Each row below holds a small network's activations on one input, seen along a few directions.
Each table varies a few parts of the input and shows all the possible inputs, shuffled.
A made-up example of a description, with smaller parts first: one of 5 places around a ring, together with either a single point or one of 11 places around a ring or (one of 3 separate values, together with one of 6 places along a line).
Shared parts are said once, and a part with two or three values counts as separate values.

A family of inputs:
r1: [  9 -22  28   2  -2  16 -15 -19  -8 -17  -5  37  20]
r2: [  3  -9  22   8 -13  15 -18 -36  10   8  -2  32   7]
r3: [ -8  -5 -27  13  -9   2   6  34  -6  26   4 -34 -19]
r4: [  8  -2   1  -1  -3 -39   5  18 -13  17   6 -37 -29]
r5: [ -4  19  -9 -18  14   1  12   0  13 -21 -10 -13 -11]
r6: [  9  -5  27  15   1   5 -12  -3  -6   7   1  53  23]
r7: [  0  -4 -25  14  -4 -10  11  24 -14  25  -1 -34 -20]
r8: [ 11  -6  22  -1 -23   1 -17 -14   4 -12   4  35  32]
r9: [  5   1  -9  10  -9 -20   4  26  -8  14  -2 -34 -32]
r10: [-19  13 -26 -13  13  24  15   7  13  -9  -5 -15   2]
r11: [-11  13 -25 -13  19  12  21  -2   6 -10  -9 -14   1]
r12: [ -3  -9  19  12  -6  13 -24 -26   0  -9  20  40  35]
r13: [ -1  15   1 -28  21 -19  14  -8   9 -18  -1 -15  -8]
Q: What is each input in this table made of?
A: either one of 5 separate values or (one of 2 separate values, together with one of 4 places along a line)
Q: Which other rows does r13 become when the choice among 2 separate values takes its other values? List them by row number.
A: r4
Q: A walk changes only the place on the line of 4. It starts at r4 and steps to r9. List the rest of the walk in order.
A: r7, r3

A family of inputs:
r14: [-15  -1   3  -3   6  56  -9 -44  25 -11 -10  44  24]
r15: [-10   6   6  -5   3  21  -8 -17   7 -29  15  43  56]
r16: [ -8 -10 -26  28 -24  14  -9  39 -16  25  19  -5  21]
r17: [ 16 -18  10  29  -5 -18   1  42 -30  35  -2   9  -8]
r18: [ 16 -24  19  27 -35 -35 -26  -1 -18  39  17 -19 -26]
r19: [-24  17 -43 -19  19  32  28  -9  20  -5 -23 -39 -23]
r20: [ 20  -1  39  -7  19  -8  -5 -12  -9 -24  -9  56  24]
r21: [ 20 -11  55 -15 -20 -24 -28 -48   8 -21   5  28   7]
r22: [ 10  17   5 -28   0 -52   8 -12  12  -6   0 -49 -41]
r23: [-17  19 -40 -25  20  -2  25  23   8 -24   7 -39   4]
r24: [  5  21  -1 -24  37 -31  29  30  -8 -15 -13 -25 -28]
r25: [-15 -16 -29  40 -22  47  -6  10   0  37  -7  -5 -10]
Q: What is each input in this table made of?
A: one of 3 separate values, together with one of 4 places along a line
Q: The inputs of r24 and r19 match in every part but the place on the line of 4. If r17 is changed in the same way as r24 into r19, which row does it become?
A: r25
Q: Which other rows does r21 become when the place on the line of 4 takes its other values? List them by row number.
A: r14, r15, r20

A family of inputs:
r26: [ -4  -2   5   0   4  -4   5   5  -8 -17  11  12  19]
r27: [  6 -15   4  20   2  10  -5   9  -5  16  -1  19   7]
r28: [ 12   3  14 -16   3  -9  -1 -25  12  -9  -5  11  -8]
r29: [-4  3 -7  3 -5 16 -4  9 -7 -7  8 18 18]
r30: [ 11   1  27  -2 -11 -20  -9  -5  -4   3  -7   6 -13]
r31: [-7 -5  2 11  6 22  5  7 -4 -4 -3 24  9]
r32: [ -7   5   5 -10   9   3   0 -15   5 -20   3   2  21]
r33: [ -3  13 -23   6  20 -20   7  20  -8   4   5 -50 -48]
r34: [  0  -8  19   6 -18 -16 -10 -10  -6   3  10  -6   1]
r35: [ -8   9  -7  -6   0  21 -10 -11   6 -10  -1   9  19]
r36: [  8   7  13  -8  10  -7   7  10  -7 -17  -4  22   7]
r37: [  6  14  14 -17  14   0   3 -10   6 -21 -11  12   9]
r38: [ -1 -13 -19 -20   9   0  16  20 -16   8 -12 -41 -23]
r39: [  8 -12   7   9   0 -17  -5   6 -10   3  13   7  17]
r40: [ 18  -3  15   1   7 -21  -4  11  -8   2  -3  18   4]
r41: [  0  -6   5  -9  -3  -6  -3 -30  11  -9  10   1   4]
r42: [  1  -3   7  10 -27   5 -18  -6  -4  14   6   0   0]
r43: [-11   1   1   2  11  27  -1 -12  10  -8 -12  15  11]
r44: [ -2 -12  16  18 -15  12  -9  -7  -1  17  -5   6  -9]
r45: [ -9   7 -24 -13  -6  -9  13  37  21  -2   4 -45 -21]
r46: [ -1  -1  -7  -4 -12  13 -12 -26  12   1   6   7   3]
r47: [-17  22 -24  -8  17 -13  27  21   0  30   3 -29 -15]
r48: [  8  -6  -5  13  -9   3 -14  11  -8  13  10  13  16]
r49: [  1  10 -39  10  -8  -9  27  17  -4   8 -19 -45 -22]
r50: [ -4 -10   2   4  -1  19  -4 -27  15   4  -5  13  -6]
Q: What is each input in this table made of?
A: either one of 5 separate values or (one of 4 places along a line, together with one of 5 places around a ring)
Q: A walk changes only the place on the line of 4. It starts at r43 and steps to r35. List the rest of the walk in order.
A: r32, r37

A family of inputs:
r51: [ -7   7  -2   0  14  31  -2 -13   5 -28  -1  38  39]
r52: [ -2  -1 -20  -3  17  -2  21  27  -8   3 -19 -46 -46]
r53: [  4 -17   2  34 -19  10 -17  10 -17  18  11  24  16]
r54: [ 14 -13  20  14 -24 -12 -23 -18   1  17   4   7  -9]
r55: [  8  10  29 -21  11  -8  -2 -27   5 -31  -4  31  18]
r56: [ 21 -14  34  19 -22 -30 -18  -4 -17  16   4  15  -3]
r57: [ -9  12 -38 -12  25 -18  32   9  -5  14  -2 -52 -24]
r58: [  3   0  20 -14  17   8  -3  -5   0 -22   1  41  33]
r59: [  0   8  15 -23   8  10  -5 -43  25 -30  -4  23  10]
r60: [ 15 -25  26  24 -16 -13 -16  18 -21  24  11  26  11]
r61: [ -7   2 -22 -12  -3 -23   7  23  -4  -8  14 -59 -20]
r62: [-19   4  -2 -13   7  43  -1 -36  24 -22  -7  24  25]
r63: [-13  27 -25   0  14 -14  16  34   8  15   4 -39 -34]
r64: [ -3  17 -40 -13  -4  -6  29  36   5   6 -17 -46 -18]
r65: [ -5 -18   2  21 -24  24 -18 -12  -1  25   5  11   5]
Q: What is each input in this table made of?
A: either one of 5 separate values or (one of 2 separate values, together with one of 5 places around a ring)
Q: Which other rows does r62 become when the choice among 2 separate values takes its other values? List them by row number.
A: r65
